These are the activations of a small neural network, seen along a few directions. Each row is one input.
Each table varies a few parts of the input and shows all the possible inputs, shuffled.
Descriptions start from the smaller parts, as in this example, which fits no table here: ring(8) and (point or ring(9) or (values(3) and line(6))).
Shared parts are said once, and a part with two or three values counts as separate values.

Other details of the inputs shift rows strongly along two fixed directions, in all tables alike. That doesn't count.

A family of inputs:
r1:  17  42  20  -3 -21 -26 -26   9   5  48  25 -37  27  34
r2: -16  32  44  -6 -10  -1  16 -14   8  20 -13 -17  18  15
r3:  36 -39  14  32  26  12  38 -12  24   1 -42 -10 -20 -64
r4: -15  54  70   1  -4  -7  25 -26  32  28 -23 -35  41  13
r5:  30 -30   0  51  34  -6  26  -2  22 -17 -68 -11  13 -38
r6:   5  40  92  -4 -19  12  28 -35  45  51 -21 -35  30   7
r7:   8  36  55 -23 -34   9   9 -33  18  26  -8 -26  22  25
r8:  27   4  -3 -34 -21   0 -42 -11 -27  -5  13  27   3  17
r9:  10 -65 -66  10  35  10   1  21 -26 -60 -18  29 -45 -36
r10: -13  44  35 -14 -23   2  -1 -24   7  24 -16 -16  27  36
r11: -11  10  -9 -38 -33  10 -29  -6 -31   2  49  34 -26  18
r12: -23 -25 -16  41  37   6  41  13  19 -21 -36   1  -2 -32
r13:  -6 -32  -9  46  36  12  47   6  26 -17 -34  -5 -13 -33
r14:  -6  -8 -75 -38 -19 -19 -75  48 -59  -6  96  33 -14  34
r15: -37   4 -81 -43 -12   1 -52  12 -65 -57  50  50 -17  46
r16:  37 -40  14  43  26   0  30  -2  29 -13 -57 -10   1 -44
r17:  28  34  37  -3 -32 -25 -16   8  17  63  33 -36  18   5
r18:   1 -33 -22  36  31  12  45   5  17 -25 -36  -7  -7 -29
r19:  38  33  72   5 -19  -5   4 -38  21  31 -48 -37  43  11
r20:  -8 -14  33  44  43   4  59   3  44   4 -38 -17   1 -39
r21: -19  43  45 -27 -15  -3  -3 -14  -4  23   5  -7  17  30
r22: -21   6   6 -33 -14  -1 -12   6 -18   4  42  32 -23  -1
r23:   3 -37 -27  36  36   1  27  -1  19 -24 -51  -2   1 -29
r24: -25  21 -27 -39 -21   1 -34  -6 -35 -15  21  24   6  45
r25: -20 -51 -45  20  30   6  23  31 -10 -32  17  41 -54 -55
r26:   5 -26  14  48  33  13  57  -6  45  -5 -45 -22   3 -34
r27:   5 -21  -1  47  34   8  56  -1  39  -8 -61 -24  11 -32
r28:  -4 -27  20  37  35  11  54   7  39   2 -30  -8 -12 -49
r29: -11  36  58 -31 -17   4   2 -16  12  32  13  -4  13  15
r30:   0  -2 -41 -43 -10   3 -45  -5 -59 -37  14  29 -16  31
r31:  -6 -34 -21  40  32  10  42   6  18 -22 -34  -5  -8 -28
r32: -24 -16 -12  45  44  -3  47  13  21 -26 -35  -6   0 -38
r33: -25  20   9 -45 -23   5 -31   2 -23   4  45  32 -16  19
r34: -30  42  21 -29 -21  -4 -13 -13 -14   9   8   3  16  34
r35: -23 -21  -5  38  48  -4  46  20  24 -15 -40   2  -3 -39
r36: -12  44  69 -24 -29   2   6 -25  16  34  -1 -21  21  23
r37: -21 -66 -86  12  31  11   4  33 -22 -63  12  45 -50 -23
r38:  43  25  57 -19 -38  -4 -18 -34   3  36  -3  -6  16   5
r39:   8 -36 -17  41  35  12  47   3  25 -20 -36  -8  -8 -30
r40:  -5  25 -43 -21 -16 -32 -54  36 -32  10  42  -2  13  44
r41:  19  17  42 -16 -18   8   0 -35  19  28 -14 -14  17   9
r42:  25  27  45  -3 -32 -21 -15   7  14  62  40 -37  26   2
r43:   6 -38 -52  27  43   2   8   7 -13 -57 -36   8 -14 -32
r44:   4   5  -7 -21 -12   0 -23 -23 -15  -6   4  10  -1  28
r45:  21 -24  25  39  25  17  59 -10  49   8 -45 -24   2 -45
r46: -32 -56 -82  18  44   7   8  39 -27 -60  14  51 -47 -21
r47:  -2  37  -8  -3 -17 -34 -36  16 -14  21  36 -30  36  32
r48: -13  41  65 -26 -21  -3   6 -20  16  30   3 -14  15  17
r49: -24   7 -27 -42 -28   8 -36   3 -39 -19  41  34 -21  40
r50:  33  16  31 -25 -33   6 -34 -24  -8  17   3  10  11  13
r51:   3  19   4 -28 -24   0 -25 -26 -19   3   1   1  10  39
r52:   6  31  66  -3 -29  20  10 -33  27  40  -6 -21  13   4
r53:   8  47  37   0 -23 -30 -20   2  11  54  10 -49  54  29
r54:   6  12 -11 -47 -17   6 -44 -17 -45 -19  19  19  -3  38
r55: -14  44  55 -16 -18   1  10 -23  10  27  -1 -16  21  24
r56:   4  18   5 -15 -25 -27 -36  20  -7  30  41 -24  20  24
r57:  12  18 -21 -19 -11 -14 -44 -13 -36 -28  -4  17  15  28
r58: -14   1 -23 -30 -15  11 -22   2 -23 -11  30  29 -22  19
r59:   5 -13   1  50  35   6  58  -7  40 -16 -55 -29  14 -35
r60:  15  40  24   1 -20 -26 -15  12   9  47  13 -43  34  31
r61:  -5 -43 -65  32  42  -3  10   7  -4 -54 -29  16 -17 -25
r62: -11  -3 -21 -40 -27  11 -26  -2 -31  -9  48  37 -25  14
r63:  -6 -52 -40  24  26  21  22  17   9 -29  -2  25 -34 -41
r64:  23  31  53   3 -32 -14 -17   2  25  67  27 -44  36  11
r65: -20  18  21 -27 -21   5  -8  -7  -7   1  14   8  -2  25
r66:  -5 -21 -86 -75 -17  10 -80  11 -90 -55  64  72 -44  33
r67:  18 -44 -55  41  38 -16   7  58  12  -4  15  -3 -20 -39
r68:   1 -30  24  42  26  10  57   5  39   8 -26  -5 -18 -62
r69: -27  33 -16 -24 -19  -2 -25 -10 -28 -17  16  10   7  40
r70:   9 -58 -42  23  27  16   9   9   6 -29 -13  25 -32 -41
r71:  20  40  34  -4 -28 -26 -17   9  15  51  17 -45  27  26
r72:  -4  33  78  -4 -20  12  21 -24  36  43 -11 -24  16  -6
r73:  -7 -11  30  48  32   9  61   0  41   5 -52 -27   9 -31
r74: -12   2 -66 -27 -15 -28 -67  44 -59  -6  73  15  -1  46
r75:   6 -45 -52  23  41   4   7  10 -15 -47 -41  14 -16 -31
r76:  -4 -68 -78  13  31   5  -2  20 -20 -56  -5  40 -46 -27
r77:  18 -22  29  39  17  23  56 -12  51  11 -41 -23  -1 -48
r78:  24  34  37  -3 -29 -16 -22   9  23  60  26 -38  22  14
r79:  37  28  84 -10 -25  18   6 -48  29  42 -31 -38  20  -4
r80:  -8 -37  -4  36  28  19  39  14  26 -10 -17   9 -24 -49
r81: -44  20 -55 -42 -13  -5 -45  12 -58 -40  45  43 -11  46
r82: -22 -11 -60 -52 -19  12 -46  10 -50 -33  57  54 -32  34
r83: -15  31  15 -22 -26   7 -12 -17 -16   8   8   1  10  38
r84:  14   5 -31 -41 -22  -7 -62  -7 -53 -26  27  39  -5  43
r85:   5 -47 -58  52  41 -20   6  53   2 -11  19  -7  -7 -30
r86:   -5  -40 -100   47   46  -30   -7   66  -12  -37   14    3  -17  -22
r87:  22  25  67  -6 -27  11  28 -36  32  42 -11 -26  14 -10
r88:   9   9   5 -40 -33   2 -31 -26 -22  11  27  21 -14  14
Each input here is: line(8) and (values(2) or line(9)).
Question: The inputs of r29 and r4 match in every part but the line(8) part. If r8 is changed in the same way as r29 into r4, which row does it become?
Answer: r57
Question: The inputs of r9 and r54 match in every part but the line(8) part. If r16 is changed in the same way as r9 into r54, which row does it become?
Answer: r84
Question: Which other rows does r56 become when the values(2) part takes its other values? List them by row number.
Answer: r71
Question: A walk changes only the line(9) part. It starts at r35 and steps to r34. List the rest of the walk in order.
Answer: r12, r10, r24, r27, r23, r75, r5
Question: Which other rows agree with r11 in the line(8) part? List them by row number.
Answer: r3, r17, r22, r25, r38, r42, r62, r68, r87, r88
Question: Which other rows does r21 become when the line(9) part takes its other values? List them by row number.
Answer: r2, r18, r19, r30, r31, r51, r73, r83

A family of inputs:
r89: -20   2 -14 -33 -15  12 -19  -2 -30 -16  38  38 -24   9
r90: -10 -42 -30  40  48   9  45  13  12 -42 -41   5 -18 -40
r91:  -5  11  22   1   7   0  16 -17   8  -3 -33 -10   9  -1
r92: -10  10 -10 -23 -14  -9 -25  16 -18   8  41   8  -3  22
r93: -12   7 -26 -26  -6 -13 -38  22 -29  -2  34  14  -6  27
r94: -22 -33 -55 -14   6  15 -13  16 -31 -39  25  47 -39   1
r95:  -8 -39 -57  48  45 -11  19  36   4 -34  -8   5  -8 -34
r96:  -7 -37 -40  -7  11  10  -9  16 -26 -36  17  50 -42 -23
r97:  21  32  90  30 -14  -3  41 -21  64  68 -31 -65  41  -8
r98:  -1  19   7   8   1 -20 -10   2   4  11  -3 -15  23   7
r99:  21 -59 -17  72  56   1  53  30  41  -8 -45 -27  -8 -65
r100:  12  30  92  16   1   8  45 -36  53  42 -59 -47  34 -10
r101:   6 -40 -15  22  29  16  25   4  10 -27 -32   5 -18 -30
r102: -22   9 -30 -25  -7   1 -24  -6 -34 -33  16  29  -2  25
r103:  12  12  21  -2 -19  -2   1  -3  17  32  19 -14   3  -5
r104:   2  19 -11 -30 -23  -6 -36   5 -17  13  34  -2   5  38
r105: -14  11 -37 -25  -5 -20 -41  21 -39 -11  32  14  -3  30
r106:   0 -24 -32   3  16   8   2   0 -16 -36 -17  15 -16  -9
r107:   5 -47 -36  43  42   8  32   3  10 -43 -43   9 -11 -46
r108:  20  30  51 -12 -28  -5  -9 -15  15  47   9 -31  26  16
r109:  -6  14 -11 -31 -17   5 -18 -17 -21 -14   4  11  -2  30
r110:   8  33  56 -26 -35  15   3 -39  16  32   5  -9   7  11
r111:   2   7  13 -29 -23  15 -15 -19 -14   3  19  19 -12   3
r112:  -7 -23 -37 -13   8  14  -4   2 -17 -29   2  26 -24   4
r113:   9  -3 -18  12   3 -12 -13   6  -5  -4   2  -8  13   1
r114: -14  13 -33 -21  -7 -14 -30  19 -33 -10  34   8   1  31
r115:   7  32  54 -28 -31  13   1 -39  13  30  -3 -12  14  24
r116:  -8  37  -7 -21 -31 -13 -38  -3 -19  12  30  -5  24  44
r117:   5   0   6  16   8   7  22 -23  19  -8 -34 -10  13 -10
r118:  15  -2   7  30  12 -10  23   4  27  15 -23 -36  15 -10
r119:   9 -61 -16  45  45  17  47   8  25 -27 -41   6 -27 -61
r120: -14  38  28 -46 -30   9 -22 -21 -18   7  16   5   9  45
r121:  11  16   1  -7 -11 -11 -19   0  -9  11   7 -18  14  20
r122:   1  49  63 -13 -29   8  12 -42  18  29 -27 -32  32  30
r123:  -8 -13 -38   3   3  -3 -13  29 -13  -6  23   7 -10   9
r124:  -4 -18 -49 -20  -2 -11 -39  33 -39 -17  45  36 -23  12
r125: -20   5 -10 -37 -13  10 -21  -4 -30 -15  30  31 -16  24
r126:  14 -28 -19  55  38 -15  24  21  21 -11 -32 -13   7 -38
r127:  16  43  84  11 -31  -1  23 -24  49  69  -5 -49  33  -4
r128:  -7  35  -6 -27 -30 -12 -36   2 -23  14  31  -8  15  46
r129:  -5   8  26  -9 -17  17  11 -20   9  11   4   5  -8  -4
r130:  -3  16  -1 -29 -14   0 -23 -13 -27 -16  -1  16  -1  28
r131:  -2  17  -3 -21 -13  -1 -22 -19 -23 -15  -3  18  10  22
r132:  11 -34 -25  31  31  -8  11  33   8  -9 -11  -1 -11 -26
r133:  -3  36  25 -35 -35 -12 -33  -2 -12  34  43   2   7  20
r134:   9  17   2  10  -7 -12  -6  -6  11  15  -1 -22  25  12
r135:   1 -28   6  56  46   2  54  -6  37 -19 -66 -13   7 -53
r136:  12  -6  40  43  15  -2  49   4  49  32 -18 -34  10 -48
r137:   5  38  48 -37 -30   6 -16 -29  -6  20  -5  -4  17  35
r138:  -4 -41 -67   4  15  -4 -13  36 -18 -23  33  27 -31 -10
r139:   0  32  36 -47 -36   5 -29 -25 -18  14  15  15   4  37
r140:  13  -7  71  44  26   9  67 -22  63  25 -66 -36  13 -47
r141: -15 -31 -61  -7  15 -12 -27  41 -32 -25  39  36 -31  -4
r142:  13 -27 -18  45  35 -14  23  26  14  -9 -28 -14  -2 -29
r143:  -3  10  29   1  -5  16  20 -19  17  10 -23 -13   8   4
r144: -19 -35 -43  -8  15   9  -6  17 -25 -35  19  49 -42 -26
r145:  11 -56 -44  37  31   1  17  35   8 -17   8  12 -31 -57
r146:   0  15  16  -1  -2  -7   1   9   9  20   8 -21  15  12
r147: -13  19  -6 -15 -16   5 -12 -20 -15 -12  -1  10  11  25
r148:  14  14  27  -4 -16  -8  -7   3   7  30  18  -6   4  -6
Question: What do these inputs look like to the network?
Answer: values(2) and line(5) and ring(6)
Question: The inputs of r111 and r145 match in every part but the values(2) part. If r125 is changed in the same way as r111 into r145, which row does it become?
Answer: r92
Question: The inputs of r106 and r121 match in every part but the values(2) part. If r107 is changed in the same way as r106 into r121, which row does it become?
Answer: r113
Question: Which other rows does r117 become when the values(2) part takes its other values? List them by row number.
Answer: r134
Question: Which other rows does r96 become when the ring(6) part takes its other values? List them by row number.
Answer: r89, r110, r111, r129, r144
Question: Which other rows does r130 become when the line(5) part takes its other values? List them by row number.
Answer: r96, r131, r137, r139
Question: A walk changes only the ring(6) part. It starts at r112 and steps to r101. List the rest of the walk in order.
Answer: r137, r100, r120, r143
